These are the activations of a small neural network, seen along a few directions. Each row is one input.
In each table, some parts of the input vary, and every possible input appears once, in random order.
Descriptions start from the smaller parts, as in this example, which fits no table here: one of 8 places around a ring, together with either a single point or one of 11 places around a ring or (one of 2 separate values, together with one of 6 places along a line).
Shared parts are said once, and a part with two or three values counts as separate values.

Other details of the inputs shift rows strongly along two fixed directions, in all tables alike. That doesn't count.

A family of inputs:
row 1: 17; -6; 53; -7; 6; 0; -29; 23; 38; -20; 7; 50; -31; 0
row 2: 3; -17; 38; -61; 11; 43; 5; 26; 15; 25; 8; 43; 49; -1
row 3: 22; 8; -63; 18; -21; 17; 36; 18; -34; 43; -31; -10; 9; -17
row 4: -22; -24; 33; -79; 2; 36; 41; 16; 3; 25; -11; 15; 53; 22
row 5: -15; -18; -6; -77; 69; 14; 44; 16; 8; 12; -29; 46; 34; 14
row 6: -13; -29; 23; -17; -25; -39; 0; 19; 55; 22; 4; 10; -5; 35
row 7: -36; -13; 26; 32; -1; 8; -45; -35; 3; -25; 35; -19; -26; 7
row 8: -23; -22; 57; -17; 23; 2; -16; -16; 17; -24; 26; -1; 19; 26
row 9: 42; 17; -19; 18; -23; -3; -1; 3; -36; 28; -7; -7; 60; -45
row 10: 15; 9; 40; 47; -30; -42; -55; -15; 13; -22; 9; -5; -45; -14
row 11: -10; 4; 56; -59; -15; 39; 23; 24; 10; 18; -22; 54; 42; -5
row 12: 8; 29; 12; 22; -3; -1; -38; -38; -26; -33; 4; -30; -29; 1
row 13: -1; 35; -41; -1; -7; 17; 45; -17; -46; 23; -33; -48; 31; -10
row 14: 16; 37; -7; 40; -11; 18; -41; -8; -25; -4; 14; -9; -44; -28
row 15: 54; 47; -18; 24; -29; -9; -6; 7; -38; 21; -30; 0; 31; -55
row 16: 19; 4; 58; -38; 12; -18; -21; -2; 30; -28; 6; 15; -2; 21
row 17: 22; 15; -23; 47; -16; -44; -5; -19; 5; -14; -7; -42; -34; -10
row 18: 18; 43; -39; -1; 14; 30; 10; 3; -69; -13; -31; 16; 26; -38
row 19: -3; -20; 20; -16; -2; -2; 6; 38; 50; 4; 9; 33; -32; 17
row 20: -11; 1; 61; -76; 1; 38; 23; 6; 5; 14; -25; 41; 48; 8
row 21: -27; -33; 44; -33; 21; 1; -1; -4; 26; -15; 11; -7; -1; 33
row 22: -44; 0; -2; 58; -31; -2; -12; -14; 21; -21; 34; -6; -85; 9
row 23: -37; -29; 14; -26; 33; 7; 5; 30; 14; -28; 18; 43; -7; 16
row 24: 11; -6; 9; 57; -11; -34; -40; 6; 26; -14; 32; -7; -48; -3
row 25: 4; 8; -10; 62; -45; -37; -12; -13; 7; 12; -4; -35; -29; -13
row 26: -16; -11; 18; -26; 0; 16; 10; 32; 40; 12; 18; 24; -40; 24
row 27: 1; -23; 61; -8; -12; -30; -31; 14; 35; -5; 17; 14; 21; 5
row 28: -21; 7; -3; 46; -26; 12; -34; -25; -25; -13; 31; -13; -14; -9
row 29: 2; 10; -81; -11; 47; 9; 36; -21; -53; 21; -42; 0; 23; 0
row 30: -35; -24; 20; -19; 32; 7; -25; 10; 15; -42; 21; 43; 5; 16
row 31: -10; -32; 32; -26; 15; 28; -4; 32; 27; 11; 20; 17; -13; 18
row 32: 2; 16; -2; 15; 64; -14; -53; -24; -6; -53; 16; 19; -53; 5
row 33: -17; -34; 6; -31; 76; 0; -10; 0; 18; -26; 16; 32; -14; 24
row 34: -13; 35; -67; -2; 9; 22; 55; 13; -59; 17; -32; 7; 38; -28
row 35: -4; -2; -1; 36; 4; -32; -20; -30; 28; -30; 14; -38; -64; 17
row 36: 13; -24; 34; -26; 6; -34; -7; 9; 42; -16; 19; 4; 7; 14
row 37: -21; -21; 28; -55; -16; 32; 34; 27; 14; 17; -3; 29; 35; 6
row 38: -42; -14; 30; -23; -6; 12; 12; 1; 33; -4; 10; 3; -34; 37
row 39: 5; -23; -12; 40; -11; -48; -12; -23; 31; -14; 12; -26; -46; 17
row 40: -39; 5; -55; 51; 12; 0; 5; -4; -12; -26; 0; 6; -43; 12
row 41: 36; 22; -45; 31; -41; -6; 23; 11; -28; 33; -26; -17; 14; -34
row 42: 29; 17; -31; 11; -42; -18; 14; 0; -41; 37; -20; -40; 48; -41
row 43: 52; 11; -13; -7; -8; -13; 9; -17; -46; 18; -18; -29; 77; -34
row 44: 66; 37; -14; 4; -15; -11; 5; -15; -44; 5; -39; -22; 45; -50
row 45: 17; 15; -47; -17; 67; 24; 11; -21; -56; 11; -30; 0; 72; -30
row 46: -19; 9; -35; 36; -4; -9; 2; -31; -10; -7; 4; -49; -39; 27
row 47: 0; -5; -9; 52; -4; -14; -35; 10; 19; -24; 34; -8; -57; -12
row 48: 7; 23; -70; 9; -16; 36; 41; 14; -32; 49; -23; -17; 13; -9
row 49: 13; 4; -8; 57; -9; -3; -41; -5; -16; -8; 25; -7; -15; -21
row 50: -49; -23; 12; -24; -5; 8; 17; 3; 34; 5; 12; 4; -24; 51
row 51: 13; -21; 52; -66; 25; 13; 18; 3; 21; 8; -13; 11; 78; 6
row 52: 25; 19; -58; -11; -6; 0; 46; -17; -30; 30; -30; -49; 37; -5
row 53: 14; 1; -38; 64; -32; -31; -9; -3; 10; 7; 11; -15; -43; -2
row 54: -33; 10; -44; 57; -40; 3; 4; -13; -7; -2; 17; -23; -54; 15
row 55: 10; -20; 24; -76; 17; 1; 26; 15; 28; 4; -5; 2; 55; 10
Description of these inputs: one of 5 places along a line, together with either one of 2 separate values or one of 9 places around a ring.
Changing only the place on the line of 5 turns row 22 into row 54. The same change can be made to row 26. Which row results?
> row 48
Change only the place on the line of 5 in row 1. List by row number the other rows that result.
> row 3, row 19, row 47, row 49
Change only the choice among 2 separate values in row 18. List by row number the other rows that result.
> row 32
Which other rows agree with row 28 in the place on the line of 5? List them by row number.
> row 2, row 7, row 8, row 9, row 27, row 30, row 43, row 45, row 49, row 51
A walk changes only the place on the ring of 9. It starts at row 55 and steps to row 21. List the rest of the walk in order.
> row 4, row 37, row 31, row 47, row 24, row 42, row 36
Change only the choice among 2 separate values in row 23. List by row number the other rows that result.
> row 33

A family of inputs:
row 56: 13; 23; -23; 9; 17; 4; -4; -14; -49; -2; -18; 1; 37; -33
row 57: 38; 14; 10; 4; -8; -9; -8; -13; -15; 7; -14; -20; 23; -21
row 58: 12; -16; 36; -21; 7; -19; -11; 1; 16; -6; 2; 12; 35; -5
row 59: 11; 29; 4; 1; 3; 9; -9; -7; -25; -12; -9; 5; -2; -14
row 60: 1; 5; -53; 18; 22; -19; 14; -8; -7; -13; -9; -17; -23; 1
row 61: 10; 26; 2; -1; -5; 12; -3; 0; -20; 0; -12; 9; -2; -17
row 62: -13; 19; -28; 21; 3; -2; 4; -28; -19; -10; -6; -28; -24; 10
row 63: 5; 3; -22; 2; -17; 1; 20; -4; -31; 25; -14; -31; 56; -14
row 64: -13; -6; -6; 35; -32; -14; -8; -10; 1; -4; 16; -30; -13; 4
row 65: -20; -35; 58; -54; -16; -4; 13; 24; 66; 15; 16; 24; -8; 41
row 66: 6; 21; -15; 13; 2; 9; 1; 0; -42; -2; -15; 8; 39; -30
row 67: 4; -20; 20; -18; 15; -18; -9; -16; 22; -3; 8; -18; 5; 23
row 68: 32; 23; -3; -3; -42; 9; 20; 3; -25; 35; -26; -10; 32; -29
row 69: 8; -19; 31; -55; 10; 1; 21; 4; 24; 17; -7; -1; 31; 22
row 70: -10; 21; -28; 0; -3; 9; 28; -12; -20; 8; -18; -15; -6; 6
row 71: 19; 10; 24; 33; -17; -22; -34; -16; 10; -17; 13; -21; -30; -4
row 72: -14; 0; -3; 51; 20; 4; -49; -25; -1; -32; 41; -21; -69; 9
row 73: -18; -26; -13; -21; 17; -15; 26; 22; 40; 3; -9; 31; -26; 28
row 74: 34; 18; -29; -5; 19; 0; 12; 13; -23; -1; -23; 16; 19; -32
row 75: -43; -29; 26; -21; 21; -12; 3; 5; 36; -25; 9; 25; -6; 36
row 76: 3; 32; -11; 33; -20; 6; -12; -5; -19; -4; 0; 2; -29; -19
row 77: 0; 6; 13; -38; -8; 23; 20; 23; -15; 9; -22; 38; 49; -15
row 78: -8; -6; 12; 28; -10; -21; -24; -21; 20; -14; 26; -34; -44; 25
row 79: 1; 12; -32; -12; 27; 4; 23; -24; -30; 3; -27; -19; 24; 1
row 80: -13; -9; 22; -45; -2; 41; 23; 29; 13; 25; 5; 29; 13; 10
row 81: 6; -2; 10; -31; -17; 8; 26; 5; 7; 30; -12; -15; 22; 12
row 82: 0; -8; -41; 42; 6; 6; -12; 18; 3; 4; 15; 9; -45; -5
row 83: 18; 7; 19; -26; -40; 8; 25; 22; -8; 35; -23; 12; 53; -20
row 84: 25; 1; 18; 31; 6; -31; -41; -28; 7; -26; 13; -22; -19; -6
row 85: -28; -5; -1; -31; -9; 11; 37; 12; 5; 13; -16; 18; 14; 14
row 86: -28; -19; 27; -29; -8; 35; 12; 29; 19; 12; 13; 34; 5; 10
row 87: -31; -1; -19; 38; 25; -25; -26; -31; 0; -38; 20; -19; -44; 17
row 88: -1; 20; -22; 16; -4; 34; 2; -4; -29; 10; 7; -16; -13; -10
row 89: 34; 1; -10; 44; -2; -40; -30; -3; 12; -21; 9; -18; -34; -17
row 90: -9; 12; -9; 23; 5; 26; -19; -13; -18; -7; 19; -17; -27; 2
row 91: 9; -7; -6; -2; 8; -10; -4; 30; 21; 1; -4; 43; -20; -4
row 92: 16; 9; 12; -33; 32; 9; 0; -4; -15; -4; -19; 20; 36; -10
row 93: 45; 6; -30; 6; -24; -11; 20; 17; -14; 38; -31; 3; 31; -32
row 94: 1; -2; 20; 63; -19; -36; -50; -14; 8; -31; 29; -18; -29; -7
row 95: -15; -20; 22; -10; 39; 14; -27; -7; 17; -19; 24; 8; -19; 18
row 96: 15; -18; 65; -76; -11; 7; 21; 30; 41; 23; -15; 36; 43; 12
row 97: -23; -19; 59; -47; -3; 10; 2; 34; 44; -4; 8; 66; -1; 13
row 98: -3; -24; -5; -10; 37; 8; -11; 24; 26; -15; 25; 21; -29; 6
row 99: 13; 4; 11; 23; -38; -9; -11; -1; -8; -4; 1; -4; 11; -15
row 100: 26; 32; -16; -1; 13; 12; 2; -12; -47; 3; -24; -4; 24; -25
row 101: 22; -8; -32; -3; 5; -17; 18; 8; 3; 12; -8; -24; 13; 0
row 102: -47; -26; 22; -7; 5; -10; -3; 1; 40; -30; 16; 22; -35; 37
row 103: -2; 10; -30; 6; 4; 36; 16; 2; -48; 21; -7; -10; 50; -26
row 104: -3; 16; -30; 1; 17; 0; 19; -25; -25; -2; -18; -23; 1; 7
row 105: -32; -29; 41; 1; -28; -18; -12; 11; 54; -6; 33; 4; -37; 31
row 106: -18; 5; -21; 32; -12; 27; -8; -2; -28; -3; 16; -6; -8; -9
row 107: -15; 15; -23; -7; -10; 10; 32; -5; -8; 15; -19; -4; -6; 5
row 108: -10; -18; 6; 16; 7; -26; -22; -22; 13; -15; 22; -25; -4; 14
row 109: -26; -24; 18; -7; 33; 14; -25; -3; 15; -21; 30; 17; -8; 12
row 110: 16; -5; -46; 26; -19; -19; 13; 9; 2; 26; -8; -21; -7; -5
Changing only one part turns row 102 into row 77. The same change can be made to row 85. Which row results?
> row 97
Changing only one part turns row 58 into row 56. The same change can be made to row 94. Which row results?
> row 66
What do these inputs look like to the network?
> one of 5 places around a ring, together with either one of 2 separate values or one of 9 places around a ring
Change only the choice among 2 separate values in row 91. List by row number the other rows that result.
> row 74
